A small network was trained on invented records. Each row is its activation on one of them, seen along a few directions.
After each row come some of the record's fields: TOSOR, NERUZ, NOZO, SIPOF, LAN.
Not every record has every field; a missing one is written absent.
Other fields move the rows too, some of them a lot.
Random noise pushes rows far along 3 fixed directions. That doesn't count. These rows show it; they differ only by the noise:
[-357 -442  158 -120   47 -136  256  164 -192  -39 -149  -13 -127 -198
  -10  274   91  154  219   46  293   74  249  -52  -81]
[ -60 -324  100  -84  195 -201  254  374  -61 -158 -107  252  110 -267
 -411  176  401  -62  318  -32  537 -101  157  138   68]
[-499 -435  217 -112  -82  -60  224  -51 -267   82 -155 -177 -218 -157
  349  381 -109  344  177  101   34  192  277 -227 -147]
[ 124 -225  147   67   89   -8  122  194    2 -121 -227  435  276 -312
  -67  408  242   16  421   11  388 -244   16  -70   86]
[ 225  -71  144   60  128  -65  128  202   31  -92 -107  437  388 -318
 -185  339  429    4  440  -29  347 -214   -1    2  187]

[ 207   90   63   83   55    5   88  -79  -72 -122 -129  300  130  -93
   38  147  271  101  287   63  244   38   74  -65   39]
<TOSOR:absent NERUZ:biv NOZO:dofat SIPOF:gonu LAN:luz>
[ -28  546   30 -304  140 -335  200 -138 -201  368  553 -510  -64  105
 -294 -443  540  147 -147 -131 -323  524  126  247  267]
<TOSOR:absent NERUZ:tirag NOZO:rogap SIPOF:gonu LAN:luz>
[-383 -465  145 -130 -211   41   47 -242 -105 -122 -180   21 -268   63
  419  165 -548  226  -55  166 -199   24  114 -379 -347]
<TOSOR:absent NERUZ:lim NOZO:dofat SIPOF:gonu LAN:luz>
[  -3 -140   13 -205  296 -306  191  302  160 -302  226   51   30  -15
 -598 -327  383 -114  187 -120  412  -27  149  378   26]
<TOSOR:absent NERUZ:biv NOZO:dofat SIPOF:dazud LAN:absent>
[ 102 -402   -8    9  203 -124  278  217  -53 -430 -180  343   24 -116
 -313   73  307   42  332   22  538   44  212   65  -65]
<TOSOR:absent NERUZ:biv NOZO:dofat SIPOF:gonu LAN:luz>
[  70 -387 -242  239  -34  476 -243  328  181 -210 -621  494 -368  153
  189  165 -809 -581 -159   32  686 -630 -346   -8 -251]
<TOSOR:mife NERUZ:neba NOZO:rogap SIPOF:dazud LAN:absent>
[ 208  504   29  112  -31  139   29 -244  -82  270  216    5  236   68
  469  280  297  189  104   68 -315  119  103 -152  155]
<TOSOR:absent NERUZ:neba NOZO:dofat SIPOF:guza LAN:absent>
[-132  347   28  -27   45  -23  109  -68 -291  333  177 -269 -105   79
  257   30   21  193 -175  101 -383  452  110   -8  167]
<TOSOR:absent NERUZ:lim NOZO:rogap SIPOF:gonu LAN:segi>
[ 241 -289 -179  102  229  293  -34  551   84 -321 -322  408  -12 -113
 -421  113  -18 -339  -27  -45  801 -452  -54  172   36]
<TOSOR:mife NERUZ:tirag NOZO:nepov SIPOF:guza LAN:absent>
[-232 -116  -77    2  -73   69 -158  -97  -61   49  144 -240 -239   61
   22 -334 -536 -163 -261 -127 -218 -127 -171  -31 -331]
<TOSOR:absent NERUZ:pitul NOZO:vufu SIPOF:vip LAN:absent>
[ 203   39  181  134   32   35  -76 -138  213  -96   -4  245  460 -138
  -24  175  -13  212  387  -13 -146 -137   -5  -95  124]
<TOSOR:absent NERUZ:tirag NOZO:vufu SIPOF:dazud LAN:absent>
[ 131  272  -14  167 -258  196 -303 -210  185  150  125  -70   75   93
  259  -18 -255   88   12   21 -416  -39 -304  -76 -101]
<TOSOR:fasim NERUZ:pitul NOZO:vufu SIPOF:dazud LAN:absent>
[-211 -306  -75 -149  299 -294  264  525 -117 -240  -16 -300 -333  109
 -696 -387  308 -265 -146  -92  453   24  314  371  -50]
<TOSOR:absent NERUZ:biv NOZO:vufu SIPOF:vip LAN:absent>
[-311 -559  -38 -297   96 -265  301  144 -216 -243   36 -114 -299    8
 -304 -240  141  -16   20  -28  213  229  324  136  -82]
<TOSOR:absent NERUZ:biv NOZO:dofat SIPOF:gonu LAN:luz>
[-581 -511 -108 -286   14 -148  258  330 -216  -85  -21 -282 -657   99
 -406  -45  -79 -125 -299  -86  463  277  313  189 -221]
<TOSOR:mife NERUZ:lim NOZO:nepov SIPOF:guza LAN:absent>
[ 577  451  137   72  -13    0 -263 -145  348   90  298  125  467 -121
 -264 -260  226    4  -63 -186 -496 -214 -392  -43  221]
<TOSOR:absent NERUZ:pitul NOZO:nepov SIPOF:vip LAN:absent>
[ 284  186   26  274 -211  336 -223 -280   72   98 -137  277  247  -91
  506  278 -392  -55 -123  114 -213 -201 -426 -248  102]
<TOSOR:mife NERUZ:pitul NOZO:rogap SIPOF:gonu LAN:segi>
[  70 -230  154 -117 -122  -89 -189 -159  241 -161   31  202  142  -49
 -208 -142 -217  -47  150 -193 -133 -348 -215  -28  -68]
<TOSOR:absent NERUZ:tirag NOZO:vufu SIPOF:dazud LAN:absent>
[  38 -258   43 -129  100  -81   77   63  184 -174 -180  292  120  -25
 -309  -26   40   23  205  -90   97 -289 -169  -17 -129]
<TOSOR:absent NERUZ:lim NOZO:nepov SIPOF:vip LAN:absent>
[   8   27 -157   43   36  107  -27  264  -86   54   18  -49 -152   13
  -82   48  -10  -88 -148  -91  269   88  -41   25  -14]
<TOSOR:fasim NERUZ:pitul NOZO:nepov SIPOF:guza LAN:absent>
[-220 -108  -58  -20 -151   94   34 -195  -14  112  -36  -69 -185   -5
  159  132  -64  164  -76   10   12  -39   93  -78  -59]
<TOSOR:mife NERUZ:neba NOZO:nepov SIPOF:guza LAN:absent>
[ 285  351   47  -17  -41   83 -137 -220  171  123   96  115  428  -39
  106  -82   43  236   67 -122 -527 -128 -111 -115   91]
<TOSOR:absent NERUZ:lim NOZO:dofat SIPOF:vip LAN:absent>
[ 287   97 -200  151  -70  216 -301   -1  260 -173  -23  336  248  -66
 -239 -219 -123 -225   68 -118 -108 -499 -460   37    5]
<TOSOR:mife NERUZ:biv NOZO:vufu SIPOF:vip LAN:absent>
[-253 -401   -7   71   27  -96  268  246 -230  -68 -364   -3 -231  -19
  105  157 -135  -72   73  163  516  143  248 -110 -104]
<TOSOR:absent NERUZ:neba NOZO:difo SIPOF:gonu LAN:segi>
[ 279  307 -205  213   48  142 -128   94  -56  179  -50  255   98  -22
   62  132   24  -53  -22 -111  197 -137  -74   97   27]
<TOSOR:absent NERUZ:neba NOZO:rogap SIPOF:guza LAN:absent>
[ 228 -435  -63  -52  137 -191  114  384  186 -416 -257  329  127 -282
 -478   66  156 -215  267 -117  515 -496   93   72   42]
<TOSOR:absent NERUZ:biv NOZO:difo SIPOF:guza LAN:absent>
[ -63  589  -42   65  -45  -16   27 -391 -292  450  450 -418   11  189
  558  114  271  339 -205  -99 -612  620  267 -165  166]
<TOSOR:absent NERUZ:neba NOZO:dofat SIPOF:guza LAN:absent>
[ 267 -129 -103  -67  296 -142  -21  390   90 -356   -9  371  257 -244
 -630  -52  547 -312  256  -18  488 -271   92  227   79]
<TOSOR:absent NERUZ:biv NOZO:difo SIPOF:guza LAN:absent>
[  60 -303   79  -28 -172  133 -197   56  369 -197  -25  228   46  -48
 -293 -245 -238 -173  119   -2  -67 -411 -263   51 -218]
<TOSOR:fasim NERUZ:tirag NOZO:vufu SIPOF:dazud LAN:absent>
[ 100 -284   81 -107  -36  -97  149   59   25  -71  -76  190  143 -151
 -159  134  177  145  235 -105  121 -114   69   30  -90]
<TOSOR:absent NERUZ:lim NOZO:rogap SIPOF:guza LAN:absent>
[  39  311 -127  -61  293 -322  355  415 -225  123  262 -256  -73   11
 -352 -264  397 -156 -169  -15  202  391  150  444  195]
<TOSOR:absent NERUZ:pitul NOZO:rogap SIPOF:gonu LAN:segi>
[ -70 -454 -100    1  215  -57  182  586  -96 -193 -246  282 -211  -56
 -466    7  270 -195   73  -35  745 -131  186  242 -111]
<TOSOR:absent NERUZ:neba NOZO:nepov SIPOF:guza LAN:absent>
[  32 -524   86 -272   46 -189  180   17  143 -225 -118  253   45  -60
 -533 -134   56   36  213   54  165 -292   -1  113 -140]
<TOSOR:absent NERUZ:lim NOZO:nepov SIPOF:gonu LAN:luz>
[ 383  816  193 -166 -119 -246  -84 -491  -20  408  681 -324  593   49
   35 -119  659  390  153   47 -835  379  -29  -49  405]
<TOSOR:absent NERUZ:lim NOZO:difo SIPOF:gonu LAN:luz>
[ 265 -133 -142  348 -148  561 -201   -5  -12 -246 -764  527 -151 -117
  724  648 -672 -142  178  159  460 -265 -164 -529  -69]
<TOSOR:fasim NERUZ:biv NOZO:difo SIPOF:gonu LAN:luz>
[ 187  222 -142   15   69  133  -95   83   45    0   99  -34  138  -78
 -189  -84  225 -211  -90  -93  153   20   37   96  104]
<TOSOR:mife NERUZ:tirag NOZO:difo SIPOF:guza LAN:absent>
[-559 -379  -72 -239  -63 -101  191  147 -154   12    5 -384 -228  -54
    7   31 -163  128 -132   30   97  303  308  -31 -117]
<TOSOR:mife NERUZ:tirag NOZO:difo SIPOF:guza LAN:absent>
[-322  178  -34 -119  -78 -207   92 -175 -369  271  166 -624 -330  223
  380  -31    0  309 -194  191 -268  577  228 -115  -95]
<TOSOR:absent NERUZ:pitul NOZO:difo SIPOF:gonu LAN:luz>
[ 206  535  -26  119 -115  151 -284 -324    4  360  167  -16   78  212
  472   41 -129  117  -57  -25 -451   85 -140  -11   89]
<TOSOR:absent NERUZ:neba NOZO:nepov SIPOF:dazud LAN:absent>
[  39  608   59  -73 -107    3 -300 -482  -65  340  384 -401  121  132
  603    4  -11  342   10   59 -833  336   15 -205  250]
<TOSOR:absent NERUZ:biv NOZO:difo SIPOF:dazud LAN:absent>
[   0  -51 -248  116   12  135 -177  158  107 -101 -242   26 -150   89
 -210 -183 -306 -424 -315  -81  196 -260 -197   54 -138]
<TOSOR:mife NERUZ:pitul NOZO:difo SIPOF:vip LAN:absent>
[-169 -149    9  -49  207  -14   54  121  -78 -231 -109   86 -111   54
 -144   11   71  -88  -13   38  200  -27   28  -56  -72]
<TOSOR:absent NERUZ:biv NOZO:dofat SIPOF:vip LAN:absent>
[-101  237  -22  -53  -72  106 -114 -220   -5  179  118 -312   -1  131
  132 -150  -34   38 -135  -15 -302  114 -205 -170   53]
<TOSOR:mife NERUZ:tirag NOZO:difo SIPOF:vip LAN:absent>
[-109  302   44 -110   10  -65   24  -16 -128  242  143 -353 -212  106
   74 -254    8   88 -234 -170 -260  253   44   23   -5]
<TOSOR:absent NERUZ:lim NOZO:nepov SIPOF:vip LAN:absent>
[ 387   47 -209  381  123  236  -13  353  214 -247 -340  567  198 -118
 -146   61  -78 -311   88   99  615 -472 -254   62  107]
<TOSOR:fasim NERUZ:neba NOZO:nepov SIPOF:gonu LAN:segi>
[ 209  489   61   54  140 -274  222   28  -63  171  405   17  268  -74
 -331 -232  709   73  168  -51 -165  250   15  216  399]
<TOSOR:absent NERUZ:neba NOZO:nepov SIPOF:gonu LAN:segi>
[-892 -561   42 -526   73 -411  258  158 -222   12  228 -841 -815  345
 -457 -463 -221   22 -354   85  -90  473  588  357 -384]
<TOSOR:absent NERUZ:lim NOZO:vufu SIPOF:dazud LAN:absent>

Which values does each new row have?
[-232 -237  251 -143 -159 -113 -183 -221   38  -25  146 -228 -205   70
  126  -97 -242  267 -120   26 -421   44  -71  -54 -194]
<TOSOR:absent NERUZ:pitul NOZO:nepov SIPOF:dazud LAN:absent>
[-662 -395  -39 -305 -220  -10   18 -298  -29  116   -5 -597 -414  123
  265 -229 -594  127 -259   64 -363  137  -42 -236 -414]
<TOSOR:mife NERUZ:tirag NOZO:difo SIPOF:vip LAN:absent>
[-203  -54  -60    1  284 -260  416  365 -206  -63   53  -64 -167   48
 -380 -113  359  -35   49   96  473  238  278  217  147]
<TOSOR:absent NERUZ:neba NOZO:nepov SIPOF:gonu LAN:segi>
[-143 -572   47   88 -154  254   58   20   38 -264 -591  471    2 -105
  273  318 -459   38  142  177  248 -221  -75 -265 -212]
<TOSOR:mife NERUZ:lim NOZO:dofat SIPOF:gonu LAN:segi>
[-294 -181 -229  -68  358  -80  201  486  -64  -80  -61  -20 -399  202
 -497 -326   29 -351 -155  -18  527  -37   67  226 -159]
<TOSOR:absent NERUZ:neba NOZO:nepov SIPOF:vip LAN:absent>
[ 289 -380  -69 -148  132 -301   -4  169  230 -295  215  271  236  -98
 -842 -377  137 -335  104  -72  124 -455 -242  228    0]
<TOSOR:absent NERUZ:pitul NOZO:vufu SIPOF:gonu LAN:luz>
[-211  -66  -33    4 -240  133 -179 -158  -61  -30  -43 -155 -347   32
  309    0 -535  156 -298  129 -233  115 -162 -196 -283]
<TOSOR:fasim NERUZ:pitul NOZO:nepov SIPOF:gonu LAN:luz>
[ 138  741 -139   48  156  -48   26 -114 -175  284  449 -205  -63  143
  -17 -207  226  150 -165  -54 -326  361   85   58  316]
<TOSOR:absent NERUZ:neba NOZO:nepov SIPOF:gonu LAN:luz>
[ -15 -240 -151  -91  312 -100   -1  511   -5 -235 -110   70 -365  105
 -464 -228 -143 -506 -204  -89  537 -156  -44  387 -118]
<TOSOR:absent NERUZ:pitul NOZO:rogap SIPOF:dazud LAN:absent>
[ 113  416  213 -300 -111 -386  126 -369  195   80  634 -251  293  -47
 -278 -354  288  249   35 -150 -781   74  -56   17  182]
<TOSOR:absent NERUZ:lim NOZO:vufu SIPOF:gonu LAN:luz>
[ 287  149   98  355 -258  262 -153 -193    0   91 -232  424  300 -125
  488  361 -301   25  265  141 -223 -304 -248 -305   70]
<TOSOR:absent NERUZ:neba NOZO:vufu SIPOF:gonu LAN:segi>
[ 463    4   63  210  264  -28   99  305  283 -218 -174  535  458 -185
 -342  154  337 -238  544  -39  424 -350 -126  167  198]
<TOSOR:absent NERUZ:tirag NOZO:vufu SIPOF:dazud LAN:absent>
[ -38   53  100 -134  137 -145  182   34  -44   -8  219 -117   -6   18
 -246  -19  257    8   -4  -94  165   14  158   25   68]
<TOSOR:absent NERUZ:tirag NOZO:nepov SIPOF:guza LAN:absent>
[ 113  529   96  -22  -27 -200  -13 -224  -77  183  530 -325  268   32
 -135 -117  508  161   -7 -123 -365  203   62  141  114]
<TOSOR:absent NERUZ:pitul NOZO:vufu SIPOF:guza LAN:absent>
[ -68 -228  -19  -81    9  -57   28  -98  -64 -149 -118   33   48 -145
  190  274  -42  211  168  -63  127 -119  133 -171    7]
<TOSOR:absent NERUZ:biv NOZO:difo SIPOF:guza LAN:absent>
[ -70 -533  173   -9 -182   79  153 -223  -58  -61 -372  218  -53  -13
  425  347 -271  346  239  133  -48   80   66 -406 -265]
<TOSOR:absent NERUZ:lim NOZO:dofat SIPOF:gonu LAN:luz>
[-309 -182  -29 -107 -313   76 -165 -357   29  140  293 -360 -206    6
  162 -134 -412  101 -247  -30 -650    5 -154 -137 -270]
<TOSOR:mife NERUZ:pitul NOZO:vufu SIPOF:guza LAN:absent>
[-423 -374 -154 -132  112 -118  114  306  -33 -238  -49 -293 -562  241
 -447 -325 -173 -234 -262 -111  526   50  116  351 -170]
<TOSOR:mife NERUZ:biv NOZO:vufu SIPOF:dazud LAN:absent>
[-228  193  -33  -60  -43   48  -21  -66   -3  204  268 -331 -274  295
  170 -177  -44   23 -272  -33 -255  262  -41   44   84]
<TOSOR:mife NERUZ:neba NOZO:nepov SIPOF:dazud LAN:absent>
[ 260 -134    2   74 -120  142 -285  -71  219 -104 -279  392  279  -21
  232  143 -368  -66  294    2  -11 -342 -169 -190 -164]
<TOSOR:absent NERUZ:lim NOZO:difo SIPOF:dazud LAN:absent>
[-458  -72   99 -255   60 -138   59  -93 -170  124  127 -489 -324   56
    6 -208  -33   29 -119   23 -186  358  176 -138 -176]
<TOSOR:absent NERUZ:tirag NOZO:difo SIPOF:vip LAN:absent>
[ 105   68   48    8  272 -361  129  342  138 -150  152  159  287 -139
 -536 -245  671 -153  253  -80  427  108  134  295  264]
<TOSOR:absent NERUZ:neba NOZO:difo SIPOF:dazud LAN:absent>
[ 390  556  107  130  267  -39  -84   14  100   40  280  192  440  -90
  -95   34  528   25  237  -18 -158    1  -94  186  528]
<TOSOR:absent NERUZ:biv NOZO:nepov SIPOF:dazud LAN:absent>
